array([-35, 629, 687, 175,  59]) -> 59
array([ 715,  340,  303,  -26, -284, -525,  444]) -> 444
array([ 285, -528, -485, -333,  269,  281,  299]) -> 299
array([ 154,  127, -543,   60]) -> 60
array([-285,  250,  287,  553,  -11, -392]) -> -392
array([  74,  586, -736, -547,  419, -381]) -> -381
array([  95,  532, -120,  -92, -283,  312, -125]) -> -125
array([ 502,  345, -576, -662]) -> -662
---
[[-235, -119, 226, 226], [5, -557, -375, -375], [328, 27, 390, 390]] result: -119
[[-377, 387, -341, -180, -7, 255], [-12, 221, 531, 539, -297, 148], [91, 8, 440, 409, -198, 11]] result: 387
[[3, 510, -127, 5, -19, -167, 582], [-11, -525, 51, -14, -4, 52, -560], [-10, 540, -145, -7, -32, -185, 615]] result: 510
[[-16, 300, 65, -357, 71, -321, -256], [351, -106, -122, -125, 60, 263, 55], [535, 218, -41, -75, -229, -143, 6]] result: 300
[[-158, -99, -120, -34, -225], [222, -144, -526, -50, -357], [339, -206, -691, -59, -455]] result: -99
[[112, 202, 18, 82, 370], [730, 458, 453, 57, -14], [435, 316, 251, 52, 236]] result: 202
[[42, 167, -100, 168, -660, -179, 25], [162, 49, -89, -48, -459, -127, -41], [304, -155, -148, -304, 38, -154, -48]] result: 167
[[-242, -123, 555, 94], [253, 104, 49, -694], [-100, -624, -245, -145]] result: -123
[[-12, 5, -253, 371, -48, -706], [-12, 5, -100, 371, -144, -706], [-12, 5, 155, 371, -42, -706]] result: 5
[[86, -189, 141, -174, -125], [-100, -24, 639, -64, 351], [-6, -255, -77, -111, -93]] result: -189
---
Input:
 0.17   0.02   0.73   0.72   2.09  -0.79  -0.80
 0.09   0.76  -0.54  -0.52  -1.48  -0.53  -0.23
Output: -0.80

Input:
 -3.7    7.2    8.4    6.8   -3.1    1.4
 -1.0    3.4    5.5   -9.1  -19.3    2.5
 15.1    3.4   -0.7    5.2    5.3   13.5
Output: 2.5

Input:
-0.09   0.11  -0.13   0.16  -0.05
-0.10   0.13  -0.10   0.05   0.07
Output: -0.05

Input:
 0.08   0.09   0.10   0.13
 0.06  -0.11   0.04   0.09
 0.09   0.11   0.20   0.04
Output: 0.09

Input:
 1.5  -1.3   1.6  -1.6   0.0  -1.5
 0.8  -1.5   0.6   0.1   1.3  -1.8
 0.9  -1.1   0.6  -1.0  -0.8  -0.8
Output: -1.8

Input:
 0.033   0.106  -0.013   0.057   0.034   0.029   0.028
-0.029  -0.172   0.059   0.057   0.078  -0.054   0.135
Output: 0.028

Input:
 -35.37     7.28   -27.48    -1.60  -105.25    38.98
 -32.30  -130.15   134.77   -30.89  -173.16    10.06
 -17.93    38.55    44.46   -71.67  -117.27    50.86
Output: 10.06
---
72  9  -19  2  -107
-380  -59  -115  -41  522
-331  -97  -103  -28  346
-> -107, -331

218  -188  -571  -276
164  -234  -522  -333
153  -94  -319  -166
-> -276, 153

-434  -600  479  -68
-223  -719  -108  -408
-> -68, -223

-309  68  -166  -609  76  184 -> 184, -309

339  -24  -45  -644 -> -644, 339

-365  60  -579  20  262  -26  -43 -> -43, -365

-527  -451  -193  612 -> 612, -527
---
-204  -387  236  150  344  -312
187  -312  274  57  155  -268
-260  -544  -76  -46  420  -138
-> 274

-669  -23  242  84  46  19  -39
-444  -13  -63  -204  62  -28  68
-> 242

-686  -198  -121  -406  -644  -534
-655  -210  -117  -416  -682  -524
674  171  -28  213  466  464
-> -117

387  550  -716  323  515  -711  130
125  260  -299  133  376  -154  39
-> -716

110  60  -31  -32
-67  -73  587  246
-> -31

235  -285  -132  -59  523  160
-324  358  -123  -570  -275  -35
-162  -326  17  -141  -385  -613
-> -123

32  -478  122  -277  172  -597  -468
-128  -537  32  526  -342  200  2
-> 122

342  -719  -244  149
112  215  262  79
-> -244

733  374  -709  -619  -638
63  119  -73  -44  -74
172  147  -247  -66  -174
-> -73

-360  82  -549  362  514  554
68  66  500  220  624  -188
649  -580  198  311  -31  -585
-> 500
---
-187  -322   -11   -76  -609  -412    71 | -187
  15    16  -557    76    91   116 | 15
-396  -641   300   216   556  -292 | -396
 287  -617    31  -428  -164    75   160 | 287
 -78  -573  -405  -187 | -78
 220   -44    39   -74   573  -300   126 | 220
-266    -9  -371   630 | -266
---
22  19   5  74  90   9 yields 5

-566  -352   208   534  -557
-337  -560   134   620  -268
-515  -421   198   620  -470
yields 208

3  6  2  7  1 yields 2

 39   33   19   -3  -28   23
 37   19   26    7  -35   -1
yields 19

622  223  818  231 yields 818

3  5  1  2  1  9  6 yields 1

 182  -101   384   401  -669    79
-162  -144   598   136   740    39
 160  -202    97   294  -350  -718
yields 384

  5  920  773  145  114  198  877 yields 773

4  4  4  4  4  3  3
2  4  0  7  0  6  0
yields 4
---
[[ 288  -81 -625  373  199  479  331]
 [  -5 -373  411  -41   84  656 -359]
 [ 675   78  370 -447  570  730  662]]: 288

[[ 733 -339  639 -213 -345]
 [-699  130  142 -431 -366]
 [-200  734 -413 -667  135]]: 733

[[-200   20  -63  121  -30]
 [-356  238   70  357 -170]
 [-277  305  553  615  -31]]: -200

[[-471  221  464  326 -407 -141]
 [ 360 -265 -308 -330  647  464]
 [-469 -123 -491  519  -84  315]]: -471

[[ 537   26  -18  -34 -341  149  377]
 [  67  402  155    2 -354 -508  274]
 [ 597   81 -128  -14 -359   58  460]]: 537

[[  57 -536  -12  163  -82]
 [-155 -492  121  -13  205]
 [-147 -360  120 -111  315]]: 57

[[-594 -576 -626  -39 -330  255]
 [-570 -549 -536  108 -349  396]
 [-396 -407 -276 -287 -352 -129]]: -594
